Each row below holds a small network's activations on one input, seen along a few directions.
In each table, some parts of the input vary, and every possible input appears once, in random order.
A made-up example of a description, with smaller parts first: one of 4 places along a line, together with either a single point or one of 9 places around a ring or (one of 3 separate values, together with one of 8 places around a ring).
Shared parts are said once, and a part with two or three values counts as separate values.
(in the rows, 128 means zero)

Other details of the inputs vary at random and push rows far along two fixed directions, the same in every table; ignore that.

Rows:
r1: [177 124 128 144 133 129 172 136 124  95 133 179 125 167]
r2: [180 143 104 142 141 134 141 109 107 113 135 160 111 164]
r3: [147 174 223  93 134 133 162 130 172 139 110 163 122  70]
r4: [ 87  94 135 137 119 133 111 142 148 170 137  93 135  72]
r5: [102 106 124 151 112 134  96 118 131 157 135 101 143 100]
r6: [148 121  97 129 149 143 139 138 116 121 144 140 100 136]
r7: [147 120  42 117 121 116 153 109  86  82 129 115 125 197]
r8: [153 147 149 124 132 117 165 148 134 113 124 163 126 156]
r9: [100 137 166 130 135 127 100 126 145 187 136 104 132  82]
r10: [153 145 149 127 140 121 161 126 142 151 137 145 121 117]
r11: [ 74  88  74 123 121 111 101 144 121 119 133  84 133 149]
r12: [141 128  92 140 123 116 125 124 108  93 126 132 131 187]
r13: [ 91  94 103 153 118 122  91 122 123 130 133  99 146 138]
r14: [156 138  81 109 142 148 151 144  91  88 129 146 104 171]
r15: [151 180 216 105 144 156 130 130 153 122 110 172 111  81]
r16: [ 97  95 104 152 112 109 102 112 126 133 129  96 154 142]
r17: [187 136 149 142 127 141 176 132 132 122 136 179 122 127]
r18: [117 104  70 104 129 136 112 113 119  74 124 115 111 133]
r19: [180 168 161 111 138 142 143 110 127  86 114 180 114 126]
r20: [ 83 132 109 117 120 119  95 123 115 149 122  73 141 124]
r21: [ 95 152 165 110 118 112 114 126 133 175 114  92 146 100]
r22: [ 82 137 174 126 124 116  98 148 147 164 120 107 142 104]
r23: [117 101 100 153 105 121 106 103 125 144 134  97 150 123]
r24: [108 107 157 133 134 138 126 158 146 146 131 134 127 105]
Description of these inputs: one of 4 places along a line, together with either a single point or one of 5 places around a ring.
Question: Changing only the place on the line of 4 turns r15 into r3. The same change can be made to r22. Which row results?
Answer: r8

Rows:
r25: [167 102  56 146 132 150 134 136 118  44 149 191 100 186]
r26: [ 48 139 224 125 124 140 118 159 146 221 107  93 163  44]
r27: [162 167 226 145 147 140 187 158 151 184 144 181 118  78]
r28: [ 94  79 110 168 123 124  96 104 125 167 144  77 143 122]
r29: [ 95  72 106 170 124 116  87 117 138 162 152  81 140 131]
r30: [172 113  30 159  93 111 137 115  95 101 146 126 139 169]
r31: [ 55 163 219 103 106 109 114 146 167 198 106  77 155  75]
r32: [195 175 226 147 157 144 194 176 156 159 151 215 105 102]
r33: [ 84  64  41 130 111  72 125  97 119 129 125  58 148 141]
r34: [ 53  73  49 129 109  60  95  87 113 139 135  44 172 140]
r35: [ 50 126 233 133 124 121 107 183 170 212 126  90 146  51]
r36: [180 138  73 144 119 131 141  90 101  78 130 150 114 216]
r37: [ 73 100  84 112 132 114  73 146 141 147 140  88 118 119]
r38: [173 181 242 132 154 158 163 212 155 141 122 231 111 119]
r39: [209 170 239 110 145 162 178 153 157 160 115 204 121 126]
r40: [ 64 136 111 126 112  95  93 112 121 127 113  72 155 142]
r41: [ 87 143 204 137 130 125 150 138 154 227 130 117 156  48]
r42: [ 64 173 205  80 122 115  99 130 175 201 112  71 130  53]
r43: [167 116  68 157 136 156 156 142  66  57 136 163 105 206]
r44: [154 124  79 127 140 120 134 125  79  54 117 151 133 201]
r45: [169 135  64 101 159 127 121 108  80  53 123 153 104 182]
r46: [ 46  96  53 116  86 100  86  80 138 111 131  34 146 132]
r47: [191 162 211 154 159 181 164 134 128 162 125 202 126 110]
r48: [184 112 110 167 145 140 126 143 130 110 147 191 116 184]
r49: [204 138 100 156 146 131 177 160 121  94 157 222 104 190]
r50: [126 150  53 111 138 116 101  92  99  72 125 107 110 174]
r51: [183 176 119 127 138 145 152 100 117  41 124 191 103 168]
r52: [164 132 121 115 142 136 141 106 110  51 121 181 116 148]
r53: [ 70  41  53 138 108  83  81  82 123 141 116  37 154 136]
r54: [196 194 239 109 179 175 163 184 149 141 135 218  69  86]
r55: [203 132 113 150 149 176 168 141 118  44 152 214  83 162]
r56: [ 73 157 223 129 119  97  88 106 175 209 115  87 159  68]
r57: [239 189 244 152 129 167 153 156 149 161 118 222 123  93]
r58: [174 132  99  94 155 135 145 126 107  80 110 151  89 144]
r59: [201 122  47 147 100 158 135 112  95  35 134 172 111 164]
r60: [ 63 143 219 100 143 136  99 149 164 220 127  83 118  20]
r61: [ 54  49  47 115 102  95  90  87 133 105 118  40 145 109]
r62: [134 117  37 121 148 159 120 108  75  91 134 120 107 161]
r63: [215 141 133 140 156 135 148 108  96  73 122 206 118 191]
r64: [111 161 193  99 113 133  89 151 156 195 114 100 129  33]
r65: [132 104  63 111 114 131 141 139  95  84 118 110 139 201]
r66: [ 66 167 207 119 117  82 120 117 175 209 122  87 159  63]
r67: [ 63  69  40 114  93  82 116 106 129 155 139  31 168 150]
r68: [ 82 129  96 124  98  86 129 102 139 156 135  68 148 136]
r69: [ 72 129 191 124 129 157 122 126 161 179 124 111 147  34]
r70: [ 58  81  40  82 112 107  81 110 123 137 126  22 142 137]
r71: [193 136 121 122 146 138 176 148  96  62 102 185 107 179]
r72: [ 59  77  39 146  69 100  65 125 100 133 118  32 171 135]
r73: [174 112  65 106 121 155 158 116 113  49 131 154 115 186]
r74: [154 161 234 129 145 177 165 150 159 138 134 190 102  58]
Question: What do these inputs look like to the network?
Answer: one of 5 separate values, together with either a single point or one of 4 places along a line or one of 5 places around a ring
Question: Changing only the choice among 5 separate values turns r29 into r55. The same change can be made to r39. Which row results?
Answer: r73
Question: Changing only the choice among 5 separate values turns r52 into r63. The same change can be made to r61. Which row results?
Answer: r53
Question: List by row number the other rows that have the choice among 5 separate values in common with r33.
Answer: r27, r30, r32, r34, r41, r49, r66, r67, r68
Question: List by row number the other rows that have the choice among 5 separate values in common with r37.
Answer: r42, r45, r50, r54, r58, r60, r62, r64, r70
Question: Which other rows does r74 become when the place on the line of 4 takes its other values? List them by row number.
Answer: r25, r55, r69
